A small network was shown many inputs. Here are its activations along a few directions, one row for each input.
In each table, some parts of the input vary, and every possible input appears once, in random order.
Descriptions start from the smaller parts, as in this example, which fits no table here: line(4) and (point or ring(9) or (values(2) and ring(8))).
Shared parts are said once, and a part with two or three values counts as separate values.

Other details of the inputs vary at random and push rows far along two fixed directions, the same in every table; ignore that.

Table:
row 1: -14  52  31  -43  -5  39  -38  12  20  37  -32
row 2: 5  -43  -9  11  17  -4  46  -8  -10  10  13
row 3: -2  -25  -11  19  16  -25  36  -1  -10  8  7
row 4: 13  15  19  -32  -30  10  -58  10  -6  6  -21
row 5: -12  12  10  -36  -34  -9  -49  -30  21  11  -7
row 6: 8  32  20  -24  -25  17  -54  -1  10  -3  -7
row 7: -2  7  15  -42  -38  -2  -44  -31  21  9  7
row 8: 28  -19  -26  20  -26  -43  -24  -23  -27  -46  37
row 9: -7  5  -20  24  19  -17  20  -10  -11  -10  20
row 10: 2  -7  -47  31  -39  -71  -49  -18  -29  -70  16
row 11: 14  -6  -17  44  -31  -46  -64  -15  -20  -66  -3
row 12: -1  16  18  -41  -34  -12  -45  -19  20  12  11
row 13: -23  28  -2  -47  0  16  10  24  -5  43  -21
row 14: -2  3  12  18  12  7  0  1  18  -1  -7
row 15: 11  -35  -9  13  11  -3  41  -19  -1  -3  27
row 16: -19  41  3  -48  4  29  13  14  11  32  7
row 17: -25  52  20  -48  -10  33  -34  27  14  30  -44
row 18: 2  7  -12  29  23  18  32  16  -1  -24  17
row 19: -13  5  -5  -5  31  8  48  15  -17  37  -6
row 20: -15  18  30  -21  7  42  -5  -1  33  32  -28
row 21: -15  8  9  -38  -34  -15  -47  -24  12  15  -22
row 22: -10  4  30  -27  0  36  -3  7  18  38  -39
row 23: -13  -13  -10  22  27  -23  39  -4  -2  6  5
row 24: -2  -6  -6  16  44  36  65  40  -12  13  -3
row 25: -6  14  35  -28  4  49  0  -2  33  31  -15
row 26: -17  -15  5  -13  28  19  57  1  3  47  -13
row 27: 25  -9  -21  26  -25  -19  -30  1  -14  -59  18
row 28: 11  -20  -18  11  9  -18  20  2  -30  -3  18
row 29: 6  13  34  -31  4  38  2  14  25  35  -14
row 30: -4  -30  0  11  57  14  96  18  -6  42  14
row 31: 12  2  28  -33  -31  4  -54  7  11  13  -22
row 32: 2  -18  -19  34  -6  -47  -8  -26  0  -32  26
row 33: -8  -13  -23  8  47  17  87  32  -22  23  15
row 34: 9  -9  -24  32  -22  -28  -31  8  -21  -50  -3
row 35: 2  -4  6  21  -8  -19  -28  -3  6  -20  -16
row 36: 11  -8  -30  9  -2  -15  21  2  -18  -25  31
row 37: -8  17  0  -8  30  20  44  2  -1  24  21
row 38: 14  -26  -7  12  9  -17  32  -10  -2  -3  31
row 39: 5  5  -24  39  -14  -22  -31  -2  -7  -58  9
row 40: 9  -34  8  21  20  19  32  4  0  2  -5
row 41: 27  -32  1  25  -23  -10  -25  -22  3  -41  11
row 42: 3  9  25  -24  -32  -3  -56  4  12  10  -31
row 43: 23  -7  -3  23  2  4  -1  2  -11  -25  12
row 44: 3  -7  -5  33  22  5  22  16  -17  -6  -9
row 45: -15  6  -34  29  28  -11  45  4  -10  -17  24
row 46: 8  17  29  -24  -28  10  -51  -5  26  1  -7
row 47: -7  -15  6  26  15  8  14  -5  9  -7  -18
row 48: -12  10  -14  7  9  -20  5  -4  -16  1  -2
Description of these inputs: values(2) and line(4) and ring(6).
Question: Changing only the line(4) part turns row 5 into row 45. The same change can be made to row 26. Which row results?
Answer: row 13
Question: Change only the line(4) part in row 38. List by row number the other rows that result.
Answer: row 8, row 15, row 36
Question: Change only the values(2) part in row 34. List by row number the other rows that result.
Answer: row 13
Question: Start at row 3 and move only the ring(6) part, one step at a time. The first step leads to row 30. Which rows follow, in order?
Answer: row 38, row 12, row 32, row 23
Question: Change only the line(4) part in row 1. List by row number the other rows that result.
Answer: row 14, row 20, row 39

Table:
row 49: -17  2  -8  16  57  31  89  17  4  25  22
row 50: -7  23  36  -48  -30  29  -55  10  24  30  -48
row 51: 12  9  -22  5  -42  -32  -58  -8  -21  -48  6
row 52: 21  -25  -35  76  -19  -64  -40  -12  -27  -89  19
row 53: -5  -18  11  32  59  36  76  5  9  23  2
row 54: 6  28  35  -69  -34  25  -48  -2  26  34  -15
row 55: -18  22  10  -80  -40  -19  -45  -16  6  52  -13
row 56: -15  19  13  -87  -38  -10  -39  -9  2  56  -14
row 57: -13  -15  6  38  58  32  76  19  11  16  -16
row 58: -2  -23  12  29  57  43  82  12  5  27  1
row 59: 26  -37  -43  54  -25  -56  -26  -22  -25  -82  47
row 60: -17  14  -15  23  58  27  82  22  -9  14  5
row 61: 1  31  36  -62  -38  17  -53  -9  28  30  -13
row 62: 27  -30  -36  74  -23  -60  -41  -6  -33  -89  19
Question: Changing only one part turns row 55 into row 56. The same change can be made to row 53. Which row results?
Answer: row 58
Question: What do these inputs look like to the network?
Answer: values(2) and (point or ring(6))

Table:
row 63: -1  0  19  3  20  37  19  15  11  15  -16
row 64: 17  -13  -5  38  -18  -24  -34  -9  -3  -50  1
row 65: 1  -4  -1  -7  -3  -12  -2  0  -5  7  -1
row 66: 4  -5  3  -15  -7  3  0  -9  4  7  7
row 67: 0  0  -4  -10  -10  -12  -9  -7  -8  4  4
row 68: -2  -22  -20  37  35  -12  55  1  -18  -5  13
row 69: 1  -16  -8  25  47  12  79  9  -5  13  22
row 70: 0  -31  -15  29  35  1  67  0  -10  3  19
row 71: 2  24  14  -19  -20  18  -45  13  6  -2  -20
row 72: -11  21  4  -31  -15  4  -23  6  4  15  -14
row 73: -15  31  13  -43  -11  18  -20  8  12  27  -16
row 74: -13  13  20  -34  4  27  5  3  19  36  -13
row 75: 11  -16  -1  47  33  11  38  15  -4  -17  5
row 76: 11  -10  -9  13  -12  -24  -15  -13  -4  -24  17
row 77: -8  17  9  -26  -17  -3  -31  -3  5  16  -14
row 78: -6  16  14  -26  -10  5  -19  1  13  18  -7
row 79: 5  -18  -8  13  -15  -22  -15  -14  -2  -19  4
row 80: -6  -9  -10  28  47  13  70  6  -4  11  17
row 81: 14  -22  -13  18  -25  -31  -27  -24  -4  -37  19
row 82: 9  -12  -16  26  -21  -39  -33  -20  -9  -41  15
row 83: -3  0  3  -13  13  7  25  7  -1  25  4
row 84: -10  16  29  -22  11  46  6  13  23  32  -31
row 85: 2  -13  -7  53  37  9  43  8  -5  -20  2
row 86: 9  -15  -26  17  -26  -43  -29  -12  -21  -41  12
row 87: -8  29  8  -43  -22  10  -32  2  9  17  -8
row 88: 11  -15  -14  20  -25  -41  -35  -15  -9  -35  10
row 89: -9  19  10  -3  16  34  12  20  9  12  -20
row 90: -8  9  -4  -21  0  5  9  8  -5  17  0
row 91: 1  16  7  -32  -23  -4  -33  -9  2  10  -1
row 92: 14  -10  -24  15  -28  -36  -29  -15  -16  -44  22
row 93: -2  13  17  3  21  32  11  18  6  15  -16
row 94: -8  6  14  -37  -10  9  -10  -1  8  31  -16
Question: Changing only one part turns row 67 into row 83. The same change can be made to row 93. Which row results?
Answer: row 75
Question: What do these inputs look like to the network?
Answer: line(4) and (values(2) or ring(6))
Question: Start at row 81 and move only the ring(6) part, one step at a time. The first step leads to row 74. Which rows follow, in order?
Answer: row 79, row 94, row 70, row 66
Question: Which other rows agree with row 71 in the line(4) part? List them by row number.
Answer: row 72, row 73, row 86, row 87, row 89, row 90, row 92
